A small network was shown many inputs. Here are its activations along a few directions, one row for each input.
In each table, some parts of the input vary, and every possible input appears once, in random order.
A made-up example of a description, with smaller parts first: line(6) and (point or line(11) or (values(3) and ring(8))).
Shared parts are said once, and a part with two or three values counts as separate values.

Other details of the inputs vary at random and push rows far along two fixed directions, the same in every table; ignore that.

Table:
x1: [ -6  21   1  -2 -27  17   7  -2 -10 -11   9 -12   2]
x2: [ 18 -21  37   9  -7  -7  -9  -1   7  11 -23  -9 -40]
x3: [ -2  19   2  -1 -30  16   8   0 -12  -7   9 -10   5]
x4: [ 10 -29  24  16 -19  -2  -4  -5  14   9 -23 -13 -40]
x5: [  8  22  12  -4 -18   6 -10   3 -23  -8  13  -8   8]
x6: [ -5   1  -8  -5  25 -16  12  11   6  11  -2  20  19]
x7: [-18   4 -28  -5  16  -4  17   2   9  -4   9  14  31]
x8: [ -3 -55 -25   9  43 -32  -5  -4  49  32 -27  22 -26]
x9: [  4  24  12  -6 -10  16  -3  -4 -20 -17  13  -7   2]
x10: [  8 -17  38   5  -4  -2  -6  -3  10   7 -22  -8 -47]
x11: [-10   7 -24  -1  -2  -5   5   7  -5  -2  12   5  31]
x12: [  9  19  10  -5 -13  11 -10  -1 -25 -10  12 -11   7]
x13: [  0  12  -3   1 -26  15  -5  -5 -18 -12  11 -16   8]
x14: [  3 -29  23  15 -11   8  -5 -11  16  -1 -19 -13 -46]
x15: [-10   6 -27  -2   5   5   5   2  -4  -9  10   4  30]
x16: [ 15  28   0 -13 -14  13 -18  -8 -17  -2  17  -8  -3]
x17: [-13  -4 -20  -8  45 -20  15   9  14   6   2  26  28]
x18: [ -8  -8 -25  -4  47 -19   5  10   9   6   0  25  31]
Description of these inputs: values(2) and (point or ring(8)).
Question: Changing only the values(2) part turns x13 into x12. The same change can be made to x11. Which row results?
Answer: x5

Table:
x19: [-11 -20  -8   8  13  -2  10  -1  16   2 -12   5  -6]
x20: [  3 -18  -4  -1  20  -8  -4  -8  22  10 -10   8 -19]
x21: [-15 -10 -23   7 -17  -9  21   8  13   9  -4   4  18]
x22: [  0  31 -22  -7 -14  14  -5   2 -27 -12  23  -7  35]
x23: [  8  24   8  -6 -29  25 -13 -12 -15  -8  10 -19 -17]
x24: [  7 -10  26  11 -19  10  -2  -5  -1  -8 -10 -15 -22]
x25: [ -5  37  -4 -10 -15  21  11  -5 -15 -19  21  -5  19]
x26: [ -7   5   2  -6  17 -11   9   9   2   2   2  13  11]
x27: [-14  10 -17  -6  14   2  15   3   5  -2   4   9  16]
x28: [ 16 -10  18   8 -19   8 -17 -10  -3  -3  -6 -16 -25]
x29: [  2  14 -15 -11  19  -8  -2   7  -4   8   7  13  17]
x30: [ 14  26  23  -9 -26  13 -17  -5 -22  -7  13 -14 -14]
x31: [-16  -7 -13   2  10  -1  11   1   7  -7   2   6  12]
x32: [ 10 -12  18   8 -20   5 -20  -7  -5  -3  -5 -17 -25]
x33: [ -2   8  -2  -3  16 -10  13  11  -5   0   4  12  27]
x34: [ 13 -21   8   3  20 -19  -8   3   9  15 -13   8 -10]
x35: [-11  -5 -14   2  12   2  13  -2   9  -6   1   7  13]
x36: [ -5 -22 -14   4  14  -7  -7  -5  15   4  -4   5  -7]
x37: [  5 -16   4   1  18 -21  -9   7   3  13  -7   8  -2]
x38: [ 11  -3  34   7 -16   4  -3   3  -9   1 -12 -13 -24]
x39: [  7  -3  17  -1 -15  10 -16 -13   2  -2  -2 -13 -34]
x40: [ -3  24 -28  -2 -47  11   3   1 -15  -1  20 -12  27]
x41: [ -1  31 -25  -9 -12  19  -2  -8 -18 -16  27  -4  31]
x42: [ -6  -1   3  -1  14 -14   8  13  -3   2  -1  10  18]
x43: [  0 -14  12   2  20 -13   7   7  14  12 -17  10 -16]
x44: [  1  -8  11  -1  21 -12   9   5  13   7 -10  13  -6]
x45: [  7   7  -7  -9  20 -11  -3   2   3   7   5  14   9]
x46: [  8  -9   8   7 -19  16 -15 -13   0  -2  -6 -17 -31]
x47: [ 18   4  23   2 -18   5 -18  -1 -16   4  -4 -14 -20]
x48: [-11 -20   5   3  17  -9   7  -2  21   5 -13   7 -17]
x49: [-13   5 -21   0  11  -2  14  10  -4  -4   5   8  33]
x50: [-11 -15  -3   6  10  -9   7   6   6  -2  -6   5   9]
Question: What is each input in this table made of?
Answer: values(2) and (point or (values(3) and ring(5)))
Question: Changing only the values(2) part turns x34 into x33. The same change can be made to x45. Which row results?
Answer: x44
Question: Change only the values(3) part in x29. List by row number the other rows that result.
Answer: x30, x45

Table:
x51: [ 1 -1  1  1  2 -1 -1  1 -1  0 -2 -1  0]
x52: [-3 -1 -1  0 -1  1  3  0  1  1 -1  0 -1]
x53: [ 2 -2  1  1  1 -1 -1  1 -2  1 -1 -1  1]
x54: [-2 -2 -1  1 -1  0  1  0  0  1 -1  0 -1]
x55: [ 5  1  0 -1  0 -3 -2  0  0  5  0  2 -1]
x56: [ 1  0  2  1  1  0  1  2  0 -1 -1  2  0]
x57: [ 4  2  1 -2  0 -4 -2  1  0  5  0  1 -1]
x58: [ 0  0  2  0  2  0 -1  2 -2  1 -1  1 -1]
x59: [-1 -1 -1  0  1  1 -1 -1  1  0  1  0 -2]
x60: [ 0 -1 -3  1  1  1 -1 -1  2 -1  1  0 -2]
x61: [-1  1  4  0  3  0  3  0  0  0 -1  1 -1]
x62: [ 1 -2 -2  1  0  0 -2 -2  1  0  1  0 -1]
x63: [-2 -1 -1  0 -1  0  1  0  3  1 -1 -1  0]
x64: [ 0  1  2  1  2  0  1  1  1 -1  0  2 -1]
x65: [ 1  0  0  0  3  0  0 -1  1 -1 -1  0 -1]
x66: [ 0  1  1 -2  3  0 -1 -1  1  0  0  2 -2]
x67: [ 0  1  2 -1  4  0  0 -1  0  0  0  0 -2]
x68: [-1 -1 -2  1 -2  1  2  0  2  0 -2  0 -1]
x69: [-1 -1 -1 -1 -1  1  1  0  3  1 -2 -1  0]
x70: [-1 -1 -2  1 -1  2  2 -1  3  0 -2 -1 -1]
x71: [ 1 -1  2  0  2 -2 -1  2 -2  1 -1 -1  1]
x72: [ 1  0  1 -1  3 -2 -2 -1 -1  1 -1 -1  0]
x73: [ 1 -2  2  1  0 -1  1  2  0  0  0  2  1]
x74: [-2 -2 -1  1 -2 -2  0  0  1  0  0 -1  0]
x75: [ 0  0  2  0  2 -1  0  2 -2  1 -1  0  0]
x76: [ 1  0  2  0  1  0  1  0  1 -1  0  2  0]
x77: [ 0  0  3  0  2 -1  2  2 -1  1 -1  0  0]
x78: [-2 -2 -1  1 -2 -2  0  0  1  1 -1 -1  0]
x79: [-1 -1 -1 -1  0 -1 -2 -1  2 -1  1  0 -1]
x80: [-2 -2 -2  1 -1  0  0  0  0  0  0  0 -1]
x81: [-1 -2 -1  0 -1 -1 -1  0  1  0  0 -1  0]
x82: [-1 -1 -3  1 -1  2  2 -1  3  0 -2 -1 -1]
x83: [ 1  1  0 -1  3  1 -1 -1  1 -1  0  2 -2]
x84: [ 0 -3 -2  2 -2  0  1 -1  1  1 -1  0  1]
x85: [-1 -2 -3  2 -1  0 -1  0  1 -1  0  0 -1]
x86: [ 1 -1  2  1  1 -1  2  2 -1 -1 -1  0  0]
x87: [-2 -2 -2  0  0  0 -1 -1  1  0  1  0 -2]
x88: [-2 -1 -1  0 -2 -1  1  0  2  0 -2 -1  0]
x89: [-2 -2 -1  1 -1  0  1  0  0  1  0  0 -1]
x90: [  7  21  10  -3 -23  17  -7  -5 -18 -11   9 -15  -2]
x91: [-1 -3 -2  1 -2  0  2 -1  2  0 -1  0  0]
x92: [ 0  0  2 -2  3 -2 -1 -1  1  0  0  0 -1]
x93: [-2 -1 -2  0  0  2  2  0  2  1 -2 -1 -1]
x94: [ 2  0  1 -1  2  0 -1 -2  1  0  1  2 -1]
x95: [ 0  0  1 -1  4  0 -1  0 -1  1 -1 -1 -1]
x96: [-1 -2 -1  0  0 -1 -2 -1  1  0  1 -1 -1]
x97: [-1  0  3  0  1 -1  1  2 -1  0  0  2 -1]
x98: [ 0 -2 -2  1 -2  1  2 -1  2  1 -1 -1  0]
x99: [-10  24 -25 -11  12  -4  11   9 -12  -5  19  12  45]
x100: [ 1  0 -1  0  3  1 -3  0  0  0 -1  1 -1]
x101: [ 1  0  2  0  1 -2 -2  2 -1  1 -1  1  0]
x102: [-1 -2 -2  2 -2  0  1  0  1  0 -1  0  0]
x103: [ 1 -1  0  1  1  0 -2  2 -1  0 -1  1  0]
x104: [ 0  0  3  0  1 -2  0  2  0  0 -1  1  0]
x105: [ 0 -3 -2  2 -2  0  0 -1  1  0  0 -1  1]
x106: [ 0  0  2  1  2  0  2  0  1 -1 -1  1  0]
x107: [ 2 -1  0  0  2  0 -3 -1  0  0  0  1  0]
x108: [ 0 -3 -2  1 -2  0 -1 -1  1  0  1  0  0]
x109: [ 2 -1  1 -1  2  0  0 -2  0  0  0  0  0]
x110: [ 3  2  1 -2  1 -2 -1  1 -1  5  0  2 -2]
x111: [ 0  1  2 -2  2 -1 -2 -1  1 -1  0  1 -1]
x112: [-1 -2 -2  2 -1  0  0  0  1  0 -1 -1  0]
x113: [ 0  1  4 -1  1 -2  1  1  1 -1  0  2 -1]
x114: [ 0  0  1 -1  3  0 -2  0 -1  1  0  1 -2]
x115: [ 0  1  4 -1  2 -2  2  0  1  0 -1  0  0]
x116: [ 0 -2 -3  1  0  0 -1 -1  1 -1  1  0 -1]
x117: [ 0 -2 -2  1 -1  2  2 -1  3  1 -1 -1  0]
x118: [ 1  0  1 -1  2 -1 -3  0  0  0  0  0 -1]
x119: [ 1 -1  3  0  2 -1  2 -1  1  0  0  1  1]
x120: [ 2 -1  0  0  3  0 -2 -1 -1  1 -1 -1  0]
x121: [-2 -1  0  1 -2 -2  1  0  2  0 -1 -1  0]
x122: [-1 -3 -1  2 -2  0  1 -1  2  0 -1  0  1]
x123: [  6  18   8  -2 -26  17  -6  -6 -16 -11  12 -14  -2]
x124: [-1  1  3  0  2  0  2  1  1  0  0  2 -2]
x125: [-1 -2 -2  2 -2  0  2  0  2  0 -2  0  0]
x126: [-3 -1  0  1 -1  0  2  0  1  1 -1  0 -1]
x127: [ 1 -2  3  1  1 -1  2  1 -1  0 -1  0  1]
x128: [-2 -1 -1  0 -1  1  2  0  2  1 -1  0 -1]
x129: [ 2 -2  1  1  1 -1 -2  1 -1  1 -1  1  1]
x130: [ 4  2 -1 -1  1 -2 -2  1  0  4  0  2 -2]
Question: Changing only one part turns x112 into x89. The same change can be made to x64. Which row results?
Answer: x124
Question: Changing only one part turns x56 into x104. The same change can be made to x65. Which row results?
Answer: x92
Question: Changing only one part turns x129 into x58. The same change can be made to x84. Which row results?
Answer: x54
Question: What is each input in this table made of?
Answer: values(4) and (point or line(9) or (values(2) and ring(5)))
Question: Change only the ring(5) part in x99. List by row number the other rows that result.
Answer: x71, x72, x92, x115
Question: Change only the values(2) part in x58. List by row number the other rows that result.
Answer: x75
Question: Change only the values(4) part in x61. List by row number the other rows that result.
Answer: x106, x115, x119
Question: Change only the line(9) part in x116. List by row number the other rows that result.
Answer: x60, x68, x70, x82, x85, x102, x112, x125
